A small network was shown many inputs. Here are its activations along a few directions, one row for each input.
In each table, some parts of the input vary, and every possible input appears once, in random order.
A made-up example of a description, with smaller parts first: one of 3 separate values, together with either a single point or one of 11 places around a ring or (one of 5 places around a ring, together with one of 6 places along a line).
Shared parts are said once, and a part with two or three values counts as separate values.

Other details of the inputs shift rows strongly along three fixed directions, in all tables alike. That doesn't count.

Table:
r1: [ -4 -30  13  17  -4 -12   4  27 -28  -1  15 -35 -21 -24]
r2: [   5    5  -61   -2   61   -1   44  -51   25 -100   14   32   37    6]
r3: [-23  15 -11  13   2  32   5   9  18  10 -12  14 -10  24]
r4: [-47  36 -13 -10   9  -2 -32 -13   8  18 -34  39 -27 -31]
r5: [ 26  -9  13   2  28   0  11  31 -27   5 -13 -27 -10 -31]
r6: [-31  -2   5  -4   0   2 -12   1   6  18  26  22  -3  23]
r7: [ -7 -23   1  13  -9 -10   9  36 -26  -5   6 -40 -25 -19]
r8: [-20   3  12 -10  20  10  -4 -19   2  33  -3  28   3   9]
r9: [  5  25   3  -1   0 -34 -19  31 -28 -21 -12 -16 -33 -63]
r10: [  -1  -20  -45    9   49   -1   34  -48   36 -103   31   29   49    2]
r11: [ 21  -7  24   3  21 -17   4  27 -39   0  17 -22  -9 -22]
r12: [ 16 -23  10  13  20   6   4  43 -13   1  -6 -28  -9 -27]
r13: [-14  -5   2  13   3  12 -30 -13   8  24   8  15  10  24]
r14: [ -2  22  -7   5  24  21 -24 -16  -2  25 -10  16   5  24]
r15: [-35   7   5  -4   2   6  -3 -25 -10  26   7  19 -10  14]
r16: [  26  -44  -30   29   39  -13   47  -19    5 -113   18  -28   29  -42]
r17: [-27  -1 -22   4  -6   7 -26  -5   6  21   5   7  -2  31]
r18: [-19   7  -8  -4   6   2 -26 -27 -11  32   6  15   1  23]
r19: [-14  21 -11   3   8  25  -1  21  17   9   0  21  -4  31]
r20: [ 42 -23  46 -20 -75  -8  17 -11  48   5  -3  -1  36   7]
r21: [  8 -17  -2 -10   8 -19  14  28 -34   7  -5 -33 -18 -28]
r22: [ 73  19  14 -20 -72   0  12 -13  37  -3 -27 -13  32  26]
r23: [-22  15 -22  -7   4   3 -23 -19  -9  29  -2  11  -3  28]
r24: [ -2 -31  -3   1   1 -13   7  42 -20   3   2 -35 -19 -23]
r25: [ -9  11   2   2  15   8 -27 -27  -7  31   1  19   7  23]
r26: [-29  21  -8 -17   7   0  -5  -3  -7  23  11  23  -9  26]
r27: [ 35  -5  27 -28 -89 -18  19   2  42  -9  11  -6  26  25]
r28: [ 24 -16   0  27  19   5 -18  37 -23  -1   0 -36  -6 -15]
r29: [-10  28   7  -6  24  18  -6  -1   0  18   3  28   0  22]
r30: [ 45  -1  52 -19 -77 -10  23 -31  28   1  -5  -4  29   8]
r31: [ 46  31  17 -22 -94 -33 -23 -31  41 -12 -35  -2  19 -24]
r32: [-35 -16   1  -6   2   6  -8  -6  12  27   9  19  -3  12]
r33: [  5 -26  22  24   4  -6   3  27 -24  -2  10 -31 -14 -25]
r34: [-23  -8  -8   7  -5   5 -30 -14   4  24  14  10   3  25]
r35: [ 21  -1  16  15  18   3  12  25 -33  -4  -7 -32 -16 -26]
r36: [  3  -9   2   3  -1 -15  15  22 -41  -2   0 -39 -26 -24]
r37: [ 51  -3  21 -21 -75   8  29   8  58  -4 -24  -5  29  16]
r38: [-12  24 -14 -10  23  26   6   2   9  26 -25  23  -8  18]
r39: [ 12 -20  22  14  12 -12  -2  40 -25  -3  23 -23  -8 -18]
r40: [-26  13   6 -14  10  -1  -9 -12  -9  25  20  27  -4  20]
r41: [-30  -1   1 -17  12   3  -4 -19  -3  35   2  24  -4   9]
r42: [ 24   8   1  12  11   6  20  34 -29  -6 -18 -34 -24 -19]
r43: [-52  43  -8   3  -3   2 -29 -20   2   8 -29  33 -32 -26]
r44: [  6 -17 -72  18  46   8  23 -50  36 -96   9  15  43  11]
Description of these inputs: one of 4 separate values, together with either a single point or (one of 2 separate values, together with one of 5 places along a line).
Q: The inputs of r6 and r1 match in every part but the choice among 4 separate values. If r39 is changed in the same way as r6 into r1, which row does it become?
A: r33
Q: Which other rows does r44 become when the choice among 4 separate values takes its other values? List them by row number.
A: r3, r19, r37
Q: Which other rows agree with r32 in the choice among 4 separate values? List them by row number.
A: r4, r5, r8, r12, r20, r21, r24, r37, r38, r41

Table:
r45: [-19 -24 -40  30  89   1   0  12 -42 -33  22 -15 -11 -19]
r46: [ 23  -5  14 -15 -40 -25  16 -15  15 -27  -3  -6  12 -23]
r47: [-18   2   7   7   0  -9 -23  29 -28  24  -5 -16 -32 -25]
r48: [ 10 -25   7   5   1 -12   4   9 -16  -5  17 -22   2  -7]
r49: [  7 -28  -1  12  -6  12  30  43  11 -19   8 -24  -3   2]
r50: [-15 -11 -46  30  86   2  -1  11 -37 -39   6 -13 -14 -27]
r51: [ 51 -17  13 -10 -39 -12  25 -16  25 -33   7 -14  36   6]
r52: [ -7  30  20  -7 -16   8 -19  26 -10  50 -22   3 -27   0]
r53: [  3  -6   5  -2  -9 -20   2   4  -9 -15  -1 -13  -8 -31]
r54: [ 39   2   7 -12 -38 -17  18 -10  19 -33 -12 -11  16 -17]
r55: [-67   3 -57   5  60   2  -1 -67  19 -50  14  54  11   1]
r56: [  5  13 -20 -15 -16  11  16 -66  59 -36  -4  44  46  34]
r57: [ 10 -23   9   3   2 -11   7   7 -16  -4  16 -19   2  -7]
r58: [ -1  14  28  -3  -6  16 -16  29 -16  60  -5  -1 -17  20]
r59: [ 40   0   5 -10 -41 -18  16 -10  19 -35 -12 -14  17 -17]
r60: [ 19   0  -5   4  -8 -13   1  11  -6 -22 -10 -21  -5 -24]
r61: [ 21  18  20  -9 -30  10  -4   8  11  27 -17   1   2  13]
r62: [-61  15  -2  -3   7  28 -32 -23  14  62  11  48  -3  56]
r63: [-12   4  31  -4 -12   8 -18  25 -20  64   4  -3 -20  16]
r64: [-28  38  -5 -15  -3  30 -10 -40  38  30 -13  57  14  47]
r65: [  1  -1  12   9  20   8 -11  34 -30  33   2 -16 -19   1]
Q: What is each input in this table made of?
A: either a single point or (one of 4 places along a line, together with one of 5 places along a line)
Q: A walk changes only the place on the line of 4. It starts at r47 and steps to r55. List the rest of the walk in order.
A: r53, r46
Q: Which other rows does r50 become when the place on the line of 4 takes its other values? List them by row number.
A: r56, r61, r64
